Each row has a name. After each piece below comes the name of the row it's from, unless a question asks for something else. Each question is about the rows just above it. Places in a row count from 1.

K: [-29  31   3  -3  53 -80]
P: [-37  30  35  21  25 -80]
J: [-32  27  68  34  -6 -59]
X: [-13  38 -20 -29  73 -49]
B: [ 16  39 -26 -48  71  35]
M: [-14  20  90  30 -28 -25]
E: [  5  37 -30 -46  80 -13]
H: [  2  39 -11 -33  49  75]
Row and place of [3] in the named rows: => K, 3
[27] is at row and place => J, 2
Row and place of [-37] in the named rows: => P, 1
[25] is at row and place => P, 5
[-48] is at row and place => B, 4

F: [ 56  -3 -17  94]
R: [ -4 -26   9   8]
N: [ 40  16 -34 -27]
A: [-18  -5 -67 -28]
V: [-30 -18  55  10]
Where in the named rows is [40]? => N, 1
Where in the named rows is [56]? => F, 1
Row and place of [-5] in the named rows: => A, 2

G: [ -8   2  21 -19  -3 -15  -3  43 -17]
Y: [-16  17  37 -26  17  22  23 -33   8]
L: [-22  -7  10  -7 -22  20  15  -4  -3]
S: [ -4 -16  20  -3 -17  12   7 -19 -13]
W: [ -4 -16  20  -3 -17  12   7  30 -13]
Z: [ -4 -16  20  -3 -17  12   7 -19 -11]
C: [ -4 -16  20  -3 -17  12   7 -18  11]
Where in the named rows is [23]? => Y, 7
Row and place of [30] in the named rows: => W, 8

D: [-75  76  79  59  64  89  88  78 -65  70  63 -77  65  35 -71 -67  75 -27
  25 -40 -32 -31 -89 -66 -82]
T: [  1  71   8 -50  85 -83 -89  66  39 -70  85 -74  24  79 -95  20 -79  87
  70 -83 -94 -95   0  62  -7]
Q: [-81  59 -80 -76  73 -64 -73 -86   5 -86  74 -87 -80  68  37  96 -87 -59
  90  44  37  36  74  -4  57]
U: [-43  81  -6  41  62  76  80  34 -73  53  62  57 -24  29  23 -26  63 -83
  41   7  23  25 -61 -82 -55]
Row and place of [-70] in the named rows: => T, 10
Row and place of [88] in the named rows: => D, 7
Where in the named rows is [8]? => T, 3
Row and place of [-32] in the named rows: => D, 21
Row and place of [73] in the named rows: => Q, 5
[-76] is at row and place => Q, 4

sur: [-37  18 -97  55]
zuv: [ 51 -17  28 -71]
nulev: [-37  18  83  22]
Vurip: [80 18 83 84]
Where in the named rows is [84]? => Vurip, 4
Where in the named rows is [55]? => sur, 4
Where in the named rows is [-97]? => sur, 3

mivig: [ 16  17 -22  72  75 -98]
ziviz: [ 16 -75 -22  72  75  85]
beb: [-53 -61 -35 -36  47 -59]
Which row holds [-53 -61 -35 -36  47 -59]? => beb
Row and place of [-35] in the named rows: => beb, 3
[-61] is at row and place => beb, 2
[-36] is at row and place => beb, 4
Row and place of [-59] in the named rows: => beb, 6
Where in the named rows is [-98]? => mivig, 6

teril: [ 18 -18 -15  52]
Gako: [-27  12 -37  -3]
guto: [-53 -49  57 -75]
kul: [-52 -50  17 -56]
von: [-35 -43   0  32]
zinup: [25 60 23 10]
lek: [ 50  34 -15   8]
fomo: [-51 -57 -14  61]
setu: [ 32  14 -19   5]
dasi: [-38  -7 -14  -4]
Row and place of [-52] in the named rows: => kul, 1
[60] is at row and place => zinup, 2
Row and place of [18] in the named rows: => teril, 1
Where in the named rows is [-51]? => fomo, 1

nupe: [ 34   2 -20 -17 -32 -13  -4  -2   4 -27 -16 -38   7  30  -1  14   8   3
 -10  19   3  -6  -8   8   6 -32  12  -5  17  -1  -6  25  15  -5 -11  -2
   0  19  21 -15 -12   8 -21  -9  -2  -8  19 -11]
nepeg: [ 20   9  19  12  10 -13 -10  20  11   5  -1  -4   4  10  11 -35 -11   6
 -32  37 -34   8   0 -17 -11  14   7 -10  -4  17 -11 -17  10  -2 -13  29
 -43  11  -4  10   6  11  -5 -13 -25  55 -43 -20]
Vusid: [ -3  12 -17  22   8   3   6 -23  -7  16  -8  -8 -12  17   1   7  45  31
  34   7  -1 -34  -8 -31  -3  14 -22  15  19  20  32  -3 -13   5 -15 -12
  21  28 -34  14  26  -6 -17 -17 -20 -16   7  -3]
gar: [ 20   9  19  12  10 -13 -10  20  11   5  -1  -4   4  10  11 -35 -11   6
 -32  37 -34   8   0 -17 -11  14   7 -10  -4  17 -11 -17  10  -2 -13  29
 -43  11  -4  17   6  11  -5 -13 -25  55 -43   0]
Gupun: [ 16  -7  -8   0  11 -38 -32  -6  -4   8 -12   1   4  33 -10 -31  -6 -27
 -14  32 -20  -7 -24  45  36 -22   6  21  13   7 -45  17  -8 -25   9  37
 -15  -8  -9  10  57  -8  23  29   2  55  10   2]
lizaf: [ 26  -3   5  18  -2 -10 -15 -13 -22   0   0 -17   0   8   9  -3 -11 -27
 -36  24 -25 -39  -6  -5  26  13  14  29  11 -26  18   2   2   0  -6  29
 -12   2  -7  -9 -19 -30   2   8 -12  -7   9  11]
[ 26  -3   5  18  -2 -10 -15 -13 -22   0   0 -17   0   8   9  -3 -11 -27
 -36  24 -25 -39  -6  -5  26  13  14  29  11 -26  18   2   2   0  -6  29
 -12   2  -7  -9 -19 -30   2   8 -12  -7   9  11] => lizaf
[ 16  -7  -8   0  11 -38 -32  -6  -4   8 -12   1   4  33 -10 -31  -6 -27
 -14  32 -20  -7 -24  45  36 -22   6  21  13   7 -45  17  -8 -25   9  37
 -15  -8  -9  10  57  -8  23  29   2  55  10   2] => Gupun
[ 34   2 -20 -17 -32 -13  -4  -2   4 -27 -16 -38   7  30  -1  14   8   3
 -10  19   3  -6  -8   8   6 -32  12  -5  17  -1  -6  25  15  -5 -11  -2
   0  19  21 -15 -12   8 -21  -9  -2  -8  19 -11] => nupe
[ -3  12 -17  22   8   3   6 -23  -7  16  -8  -8 -12  17   1   7  45  31
  34   7  -1 -34  -8 -31  -3  14 -22  15  19  20  32  -3 -13   5 -15 -12
  21  28 -34  14  26  -6 -17 -17 -20 -16   7  -3] => Vusid
[ 20   9  19  12  10 -13 -10  20  11   5  -1  -4   4  10  11 -35 -11   6
 -32  37 -34   8   0 -17 -11  14   7 -10  -4  17 -11 -17  10  -2 -13  29
 -43  11  -4  10   6  11  -5 -13 -25  55 -43 -20] => nepeg

rina: [30 44 50 27]
Fozu: [ 64  76   2 -27]
Bur: [43 14 24 70]
miza: [-44  10  24  70]
tesu: [-44  10  23  70]
Zofe: [ 35 -43   8  51]
tova: [-44  10  24 -19]
zipe: [ -9 -27  18  70]
lupi: [30 44 50 10]
rad: [ 35  70  30 -10]
fozom: [45 60  3 -1]
Where in the named rows is [2]? => Fozu, 3
[23] is at row and place => tesu, 3
Row and place of [-10] in the named rows: => rad, 4
Where in the named rows is [51]? => Zofe, 4

sori: [  6  33  47  41  -3  21 -21 -56]
Reli: [-15 -36  12  -1  19  46   4  15]
fati: [ -1 -12  -6  15 -22   8  -4  34]
Vut: [  4   4  -1  16 -13  13   6 -55]
gev: [  1 -19   2 -10  27 -39   2 -18]
Where in the named rows is [46]? => Reli, 6
Where in the named rows is [-18]? => gev, 8
Row and place of [8] in the named rows: => fati, 6

pivav: [ 17  -4 -10 -29   7  30 -11]
Mok: [-23 -32  33 -46  49 -25  10]
mege: [ 53 -79  16 -39 -41 -22 -46]
segu: [  1  52  45 -27 -46   2 -31]
tuduv: [ -3  -4 -10 -29   7  30 -45]
dit: [-18  78 -40 -17  46  48  40]
[46] is at row and place => dit, 5
Where in the named rows is [52]? => segu, 2
[49] is at row and place => Mok, 5

danak: [ 19  -1 -13 -37]
finuv: [-15 -21  16 -38]
vus: [ 71 -14 -10  13]
fofef: [-30 -26 -13  25]
ridiv: [18  5  7 13]
lekof: [ 15 -13  -4  15]
datut: [ 1 -7  7 -6]
ril: [-24  18 -13  24]
Noz: [ 19 -48 -13 -37]
Row and place of [-48] in the named rows: => Noz, 2
[-15] is at row and place => finuv, 1

dobem: [-17  47 -19  53]
tamun: [ 49  48 -14  64]
Vadi: [  0  84 -12  50]
[84] is at row and place => Vadi, 2
Row and place of [48] in the named rows: => tamun, 2
Row and place of [53] in the named rows: => dobem, 4

momos: [-81  18  74  -2 -66 -45]
saf: [ 17  24  -3 -47 -62 -43]
zeloz: [-81  18  74  -2 -66  66]
[-47] is at row and place => saf, 4
Row and place of [66] in the named rows: => zeloz, 6
[-45] is at row and place => momos, 6
[-62] is at row and place => saf, 5
[-81  18  74  -2 -66 -45] => momos
Row and place of [-43] in the named rows: => saf, 6

bap: [-33 -28 -37  -4  26  18  23  13  24 -29  12 -18   0  30  13   7  15   6
 -43  43 -22  -4 -21]
rolod: [ 35   3 -18  55  13  33 -31  36  30  30  55 -40  39  -7   5  20  48  29
  14 -23   8 -24   7]
zoz: [ -5   9 -13 -26  12  13  18  -3 -32 -25 -21  36   7  10 -29   9 -38  15
 -19  63  14  35  25]
nuse: [ -4   3 -14 -27  16  14  23  -1 -28 -29 -19  32   9  16 -22   4 -40   8
 -25  65   4  30  19]
kiso: [ 28  15 -11  38  11  42 -27  28  30  41  44 -43   6 -13 -10  46  83  41
  16 -10  27  16  -4]
gosir: [ -4  26  -1   0  -4  -3   6  -6  32  22   5  11 -46  -3   4  58  79  36
  13  14  55  43   7]
raf: [  6 -27 -34 -11  25  14  26   9  15 -35   4  -9   2  31  10   1  -2 -11
 -44  49 -24  -2 -16]
Row and place of [-34] in the named rows: => raf, 3
Where in the named rows is [33]? => rolod, 6
Where in the named rows is [20]? => rolod, 16

Pono: [  5  10  -9  -2  25 -22  -5 -30  38  -9  58  45  13  29   3  28   9  43
  11  45 -20 -26  78 -51  -9   1  -6 -25]
Mus: [-11  -4   5 -25   8 -37  24 -30  40   2  38  40  43  23  24  24 -16  18
  -1  32  -1 -10  44 -42 -28 -13  -5 -28]
gula: [  1  17  45  12 -44  14  59  25 -35  39  40  -7 -12   4  84 -59 -11  26
  38  21  60  12 -36  26   1  20 -45  22]
Kopo: [ 25  15 -13  -2  35  -2 -27 -10  35 -15  37  31  -6  37 -31  43  26  39
  19  38 -31  -7  88 -37   6   8   4   1]
Kipe: [ 12 -21  -9 -55 -22 -48  27  43   5 -37  27  25   0  51  21 -25  14  43
  11  38  -3  17  34   0  23 -50 -20  28]
Bog: [ 16  37  47  35 -38  49  33  21 -48  49  38 -26 -46  -3  62 -54  -3  28
  55  19  54   9 -27  24   2  50 -53  31]
Tus: [ 40  12  -3 -17  33  26 -34  24  25  -6 -29  -6  -6  33  -3  63  26  -3
  19   3 -26  41  57   4  20  11  28  42]
Where do [-11  -4   5 -25   8 -37  24 -30  40   2  38  40  43  23  24  24 -16  18
  -1  32  -1 -10  44 -42 -28 -13  -5 -28] appear? => Mus
Where in the named rows is [-55]? => Kipe, 4
[ 12 -21  -9 -55 -22 -48  27  43   5 -37  27  25   0  51  21 -25  14  43
  11  38  -3  17  34   0  23 -50 -20  28] => Kipe
Where in the named rows is [62]? => Bog, 15

mig: [  3  70   2 -33  14  -3  15 -57 -41   9 -33 -12 -74  36   1  44  65 -44
 -57 -20  22 -56 -20  67 -37  13  29  52  63 -24  15  31  32 -73 -56 -64
  70  31  -9  36 -30 -12 -34  57  60]
mem: [ 28 -17 -39  46  31 -37  67  14  27 -71  39  -2  66 -51 -25  44  53  56
  -5 -59  31   4  18 -72  42 -73  30 -72  11 -64  73 -27  23  47 -59   3
 -39 -57 -19  44  -4 -44 -29 -47  -7]
Sisem: [-20 -60 -19 -61 -26 -21   9 -58 -69 -17 -70 -54  -2 -71  41   8 -28 -66
 -46 -60 -43   5  67  19  19 -39  -2 -41  18  62   7 -13  -3 -73  58  25
  45 -38   4  34  12 -33 -11  48 -50]
nimif: [ 54  -2  -1 -54 -65  12  63  53 -41 -20 -23  44  69  37 -24  38 -46  71
  33  18  12 -14 -49  60 -25  69  53 -59  68 -39  -6   3   6  71  29  36
  27 -20  -9 -61  56  50 -16  53 -41]
ropo: [ 62   0 -61 -52 -47  24  53  67 -70  25 -14 -14 -56  20 -12 -60  51  -2
 -60 -47  13  48  29  36  44  36 -67  -7  16 -69  27  24  70 -22   3 -56
 -27 -48  28  36 -18  41  67 -67  31]
gafuz: [-38 -15 -69  12  40  37 -57  46 -37 -28  23 -52 -12  34 -41 -63  44  72
  67 -64   0  57 -16   6 -64  28  -2 -58   6 -33 -18  46   1  41  24  53
  15 -66  32  55 -31   1   4 -11  30]
Tido: [-13  14  35 -62  48 -36  18  74 -27  23  -7  53  10  74 -39  43 -22  39
  63 -27  51   9 -60 -15  68  37 -17 -29 -48 -63  28 -14  52  -9   8 -63
  71   7  -6  -5  39  10 -56  71  42]
kugan: [ 53  44 -45  43 -21  10 -45  29 -12 -56 -13 -50 -39 -38 -16 -67  25  70
   1  70 -58 -71 -34 -20 -71 -36  -7 -12 -50  62  40 -46  53 -58 -52  25
 -71  54 -42  71 -70  51 -49 -38  39]
Nosib: [ 68  48   4  24  53  -6  67  66   6  50 -13 -24  70 -12   7  13 -66 -56
 -56  30   0 -44  -9 -28  41  23  32  19 -60   2 -16  -5 -60  19  44  71
 -22 -51  16  47 -57 -54 -65 -61 -57]
Faz: [-47  57  67  23 -61  13  40   0 -69  44 -47 -11  52 -53  -9 -66 -59  56
 -46  39 -47 -23 -48 -49  51  17 -43  13  13 -28  13 -31 -69  48  50  60
  72 -30  15 -11 -24  66  34 -73 -21]
[-38 -15 -69  12  40  37 -57  46 -37 -28  23 -52 -12  34 -41 -63  44  72
  67 -64   0  57 -16   6 -64  28  -2 -58   6 -33 -18  46   1  41  24  53
  15 -66  32  55 -31   1   4 -11  30] is in which row? => gafuz
[-1] is at row and place => nimif, 3
[-20 -60 -19 -61 -26 -21   9 -58 -69 -17 -70 -54  -2 -71  41   8 -28 -66
 -46 -60 -43   5  67  19  19 -39  -2 -41  18  62   7 -13  -3 -73  58  25
  45 -38   4  34  12 -33 -11  48 -50] => Sisem
Row and place of [73] in the named rows: => mem, 31
The row with [ 28 -17 -39  46  31 -37  67  14  27 -71  39  -2  66 -51 -25  44  53  56
  -5 -59  31   4  18 -72  42 -73  30 -72  11 -64  73 -27  23  47 -59   3
 -39 -57 -19  44  -4 -44 -29 -47  -7] is => mem
Where do [ 53  44 -45  43 -21  10 -45  29 -12 -56 -13 -50 -39 -38 -16 -67  25  70
   1  70 -58 -71 -34 -20 -71 -36  -7 -12 -50  62  40 -46  53 -58 -52  25
 -71  54 -42  71 -70  51 -49 -38  39] appear? => kugan

Pavo: [ 74 -59  59  73  29]
beto: [-31  13   6  41 -37]
nar: [-31  13   6 -79  -3]
mopur: [-31  13   6  53  68]
Gebo: [ 46 -59  59  54  -5]
Where in the named rows is [73]? => Pavo, 4
[41] is at row and place => beto, 4

lete: [-19 -52 -33 -12  37   7 -32  -1 -14]
beni: [-13 -13  19 -64 -80 -13   5   2   0]
rugad: [-14 -52 -33 -12  37   7 -32  -1 -14]
mana: [  1 -11  -6   1 -22   8 -15 -13  -8]
dasiz: [  3 -46  14  -5  -5 -20   1  45  13]
kota: [-13  12  19 -32 -26 -13  23  35   5]
tolu: [  3 -46  14  -5  -5 -20  45  -9   7]
lata: [  0  34   2 -36   4 -20  32 -20  20]
[-36] is at row and place => lata, 4
[  3 -46  14  -5  -5 -20   1  45  13] => dasiz
[-8] is at row and place => mana, 9
[-6] is at row and place => mana, 3
Row and place of [4] in the named rows: => lata, 5

geg: [-50 -82 -88 -49  55 -62  22  73 -75  71  48 -83 -81  57  56 -66  33 -55
 -18  25  81 -48 -62  24 -64 -55  82   4  57  -6  49  10   3  10 -44  15
  76  76  53  68  29  35  73  71  78 -52   0  26  65 -73  21]
beke: [ 39 -36  73  27  70 -26 -15  46   5 -30  86 -50  33 -39   6  67  22  42
  10  80   3 -41 -40  78 -40  12 -56 -26 -28 -71  63  69 -57  81  69  20
 -81 -51 -82  10  19  62 -81  26  17 -83  42   0 -33 -82  63]
Dofe: [-53  52  76 -36 -30  20 -74  41 -68  81  56  38  17  40  88   7  72 -18
 -33  29 -74 -86 -32  49 -36 -32   7 -75 -37 -75  40  46  79  54 -71 -16
  56   7 -85  40  81 -69 -87 -65 -63 -86 -26 -63 -62 -17 -27]
mozek: [-47  12  -3  30  26  21  41  51 -56 -54  49 -64  72 -10  -3 -55  22  14
 -60 -80 -78  32  13 -73  46  41   8  43 -87  13 -31 -45  85 -79 -41 -87
  30 -66  87  17  12 -60  30 -50 -22 -73 -10  24 -19  35 -44]
lorep: [ 34  56  51 -52  32 -51 -22  58  70 -66 -68 -28 -24  16   4   2   1  27
  35  -8 -49 -76 -23 -35 -30  -7 -77  18 -16 -35  70  64 -10  33 -57 -65
 -43  68 -55   3  46 -74  68  11  75 -28 -63  35 -65  12  72]
leke: [-18  16  86  -8 -35 -51  21  21 -31 -58 -47 -55 -53 -54 -36  84  73  28
 -86 -31 -64 -48  -1  36 -48  15  43  -2  16 -15 -65  78  19  74  24  30
  60  -1 -21  33  59  78 -21 -66  55 -63 -84 -33 -32 -85 -22]
kip: [-47  12  -3  30  26  21  41  51 -56 -54  49 -64  72 -10  -3 -55  22  14
 -60 -80 -78  32  13 -73  46  41   8  43 -87  13 -31 -45  85 -79 -41 -87
  30 -66  87  17  12 -60  30 -50 -22 -73 -10  24 -19 -44  17]
Todir: [-53  52  76 -36 -30  20 -74  41 -68  81  56  38  17  40  88   7  72 -18
 -33  29 -74 -86 -32  49 -36 -32   7 -75 -37 -75  40  46  79  54 -71 -16
  56   7 -85 -35 -12  50  40 -87 -59  76 -30 -55  71  36  75]
tup: [-53  52  76 -36 -30  20 -74  41 -68  81  56  38  17  40  88   7  72 -18
 -33  29 -74 -86 -32  49 -36 -32   7 -75 -37 -75  40  -6 -47 -27 -22 -80
   3  -3   6  87 -65 -37 -67  68 -87  -1 -73 -75  67   7  37]
morab: [ 38 -14   3  18  84  41 -52 -51 -87  40 -81 -81  54  67 -83 -88 -49  18
  15  85  34 -61  26  78  34  85  75  58 -52  -7  13 -77 -77 -11  20  29
  13  74 -32 -74  10 -63  50 -29  54   1 -63 -60 -63  58  12]
[-47  12  -3  30  26  21  41  51 -56 -54  49 -64  72 -10  -3 -55  22  14
 -60 -80 -78  32  13 -73  46  41   8  43 -87  13 -31 -45  85 -79 -41 -87
  30 -66  87  17  12 -60  30 -50 -22 -73 -10  24 -19  35 -44] => mozek
[-47  12  -3  30  26  21  41  51 -56 -54  49 -64  72 -10  -3 -55  22  14
 -60 -80 -78  32  13 -73  46  41   8  43 -87  13 -31 -45  85 -79 -41 -87
  30 -66  87  17  12 -60  30 -50 -22 -73 -10  24 -19 -44  17] => kip

Beva: [ 41   7  87  -4 -78   7   6  18]
loro: [ 41 -62  29  47 -45  72  -9  -5]
Zap: [ 41  28  25  44 -36  52  40 -74]
Nilut: [ 41   7  87  -2 -77   6   6  20]
Row and place of [-77] in the named rows: => Nilut, 5
Where in the named rows is [-9]? => loro, 7
Row and place of [25] in the named rows: => Zap, 3
[18] is at row and place => Beva, 8

Zegor: [  8 -32  49  -1 -73  18 -15 -52  58  49   0  49  -9 -51  -2   1 -16  45
  12   2]
mitor: [ 16 -44 -72 -21  56 -48  70  56   6  14  54 -17  62  57  59 -58  53 -64
   0  54]
zem: [-74  11  19 -82 -65  77 -28 -43  55  44 -17  31 -19 -53 -13  73 -12  18
  42  -1]
bafaf: [-13  11  71  31  41  23 -66 -18 -24 -26 -54  57 -56  -7 -54  38 -48  69
  -2 -49]
nula: [-25 -64  69  21 -26 -20  21 -66  20  29 -78 -67  33 -66  15 -21 -83  75
 -12  36]
Where in the named rows is [42]? => zem, 19
Where in the named rows is [-19]? => zem, 13
Where in the named rows is [-52]? => Zegor, 8
Row and place of [2] in the named rows: => Zegor, 20
[16] is at row and place => mitor, 1
Row and place of [29] in the named rows: => nula, 10
Where in the named rows is [41]? => bafaf, 5

zik: [ -7 -48  59  68 -19  -1 -21 -20  14 -20   2  57  59  17 -25 -15  24]
teru: [ 23  46 -24 -44   2   6  31  41  -7  60  27 -14 -43   6  69  33  18]
tirof: [-34 -38  36  39 -28 -36  10  10  38 -13  10  38  32 -21  -7  -8 -20]
tob: [ 58  59 -47 -37  16  57   1  43 -41  38 -39 -28 -45  21  46  45  41]
gusos: [-30 -56  58  63 -32 -24  -4  -9  32 -20  10  57  54  -4 -12 -26  57]
Miva: [ 12  10  12  27  26   7   2  15  24 -11  -7  10  26   1 -36  40  -8]
disuk: [ 19  49 -36 -24  31  -5  19  16  10  34  38 -13 -15   8   6   9   0]
fut: [ 50  49 -13  -3  46  42  -6  19 -12  12 -17 -13  -2  26 -18  60  25]
rinov: [ 57  53  -9  -5  37  50  -8  27 -18  17 -27 -14  -8  28 -10  65  31]
Where in the named rows is [45]? => tob, 16
Row and place of [-48] in the named rows: => zik, 2
[ 50  49 -13  -3  46  42  -6  19 -12  12 -17 -13  -2  26 -18  60  25] => fut
Row and place of [53] in the named rows: => rinov, 2
[-17] is at row and place => fut, 11
Row and place of [25] in the named rows: => fut, 17
[ 23  46 -24 -44   2   6  31  41  -7  60  27 -14 -43   6  69  33  18] => teru

